These are the activations of a small neural network, seen along a few directions. Each row is one input.
Each table varies a few parts of the input and shows all the possible inputs, shuffled.
Descriptions start from the smaller parts, as in this example, which fits no table here: values(3) and (point or ring(11) or (line(6) and ring(8))).
Shared parts are said once, and a part with two or three values counts as separate values.

Table:
x1: [  2  18  -1  -7   5   2 -19  25 -17 -36 -22  20   5  40 -13]
x2: [ 29  18  -1 -20  12   3  -4  19  -5 -31 -30  13   2  30 -21]
x3: [ 30  26 -16 -11   1   3   2   2   8 -17 -20  21  19  40 -39]
x4: [-16 -14   4  18  -8 -14  32 -31  15  18   0 -10   7 -24 -17]
x5: [-31 -15  20   7   3  -6   1 -24  16   4  12  -2 -12 -28   9]
x6: [ 12  25 -10 -12  -4  -3   2  13   1 -16 -29  20  22  42 -42]
x7: [-16 -25  11  25  -1  -8   8  -1   2   3  17  -8   8 -34  16]
x8: [ 20  14 -17 -28   1  13 -24  28 -17 -25 -14   4 -16  34  -6]
x9: [ 17  15  -5 -17  11  12 -13  25 -13 -39 -22  12  -6  31 -13]
x10: [ -6 -19   3  18  -9 -14  32 -14  19  21  12  -7  25 -30 -13]
x11: [-14 -17  16  21   1 -19  19 -25   6   7  -3  -9  -2 -29   4]
x12: [ 14  21   2  -9   6  -7 -10  19  -9 -27 -30  21  12  38 -21]
x13: [ -9  -7  19  31  -1   3  19  10   9   7  20 -11   1 -35  22]
x14: [  5  17 -14 -18  -4   2 -30  28 -21 -22 -15  12  -5  43  -6]
x15: [-12 -27   0  14 -10  -7  -4   2  -2  17  25 -17  -3 -30  23]
x16: [ 22  18 -23 -38   7  24 -23  19 -26 -10 -13   5 -11  35   1]
x17: [-20 -19  -5   3  -2   4  -1 -24 -12  28  13 -18 -16 -20  27]
x18: [ -4 -22  15  22   0 -18  18  -7  10  10  10  -7  15 -35   8]
x19: [ -5  -9   7  20  -9   5   6  13   5  22  27 -20  -9 -32  28]
x20: [ 26  22 -14 -23   3   7   8  12   4 -20 -29  12  12  33 -42]
x21: [ 25  23 -26 -27   6  19 -29   9 -21  -8  -4  13  -4  42   4]
x22: [ 23  18 -20 -17   0   8 -30  17 -13 -23  -6  12  -9  41  -3]
x23: [  3  -4  23  28   0  -6  29   4  17  15  12 -10   9 -36  14]
x24: [-25 -13   3 -14   1   8 -10 -29   5  33  20 -11 -18 -20  23]
x25: [  7  22 -20 -28   2  13 -28  19 -29  -7 -13  12  -1  44   1]
x26: [-19 -11  23   4   4 -15  11 -31  24  12   5  -1  -5 -29   1]
x27: [-26 -21  12  24   0  -9   9 -19  -2   0   5 -10 -10 -27  13]
x28: [ 20  19  -8  -5  10   7 -19  14  -9 -37 -13  20   2  38 -10]
x29: [ 32  22  -4  -8  10  -2 -10   8  -1 -28 -21  21   9  36 -18]
x30: [-22 -23   0  13  -8  -8  -2 -16  -5  14  13 -18 -21 -23  19]
x31: [ -3  -5   2  10  -4  17   7   5  -3  35  28 -21  -4 -28  36]
x32: [  1  -1  11  25  -9  -2  43  -2  26  25  15 -10  18 -31  -8]
x33: [-27 -17   8  -4  -5  -4 -11 -21  13  19  20 -11 -23 -24  15]
x34: [-10 -23  -6   4  -4   5  -3  -6 -10  31  25 -17   2 -26  30]
x35: [-21  -8  12   0  -5 -11  25 -37  33  22   7  -2   5 -24 -21]
Describe the family of inputs behind these rows. -> line(5) and (values(3) or line(4))
The inputs of x6 and x1 match in every part but the line(5) part. If x32 is changed in the same way as x6 into x1, which row does it become? -> x13
Change only the values(3) part in x2. List by row number the other rows that result. -> x12, x29

Table:
x36: [  4   4  16   5  10 -10   2   2   6 -33 -19  12  -2   5 -13]
x37: [10 10 -6  9 -7 -1  4 21 -2 -2  0  7 22 13 -9]
x38: [ -9 -19  12  30  -7  -4  26  -4  11  30  27 -19   8 -46  22]
x39: [  2  11  -8 -28   3  16 -17  -7   1  11   5   1 -15  13   6]
x40: [ 18  13  -5  -6   1  19 -10  25  -7   5  13  -4  -5   5  20]
x41: [-33 -28  21  25  -2 -14   8 -19   7  11  17 -14 -10 -43  22]
x42: [ 18   0 -17   1  -3   8   1  20 -19   2  -1  -7   7   9   5]
x43: [ -5   9 -10 -12  -6  -4  -2 -12   6   5  -7  12  11  20 -24]
x44: [  3   0 -20 -21  -2   5  -6 -13 -12   8  -9  -2  -3  16  -9]
x45: [ -4   4   3 -10   7   9 -28   9 -11 -14   4   3 -22   9  21]
x46: [ 11  12   4 -11   6  -2  14 -15  18  -7 -17   9   4   9 -29]
x47: [-11   1   3   5  -1 -12 -15   5  -6 -20 -10  13   5  17  -8]
x48: [ -4  -9  -8  -3   2  -3 -18   4 -24 -17 -11   0 -10  12   6]
x49: [-24 -21   8   8  -6  -8  19 -36  20  36  19 -15  -3 -40   6]
x50: [ 25  13   7  10   4   2  20  18  10 -14  -9   5  15   1 -15]
The inputs of x42 and x44 match in every part but one. If x40 is changed in the same way as x42 into x44, which row does it become? -> x39
Describe the family of inputs behind these rows. -> values(3) and (point or line(4))
Change only the values(3) part in x43. List by row number the other rows that result. -> x37, x47
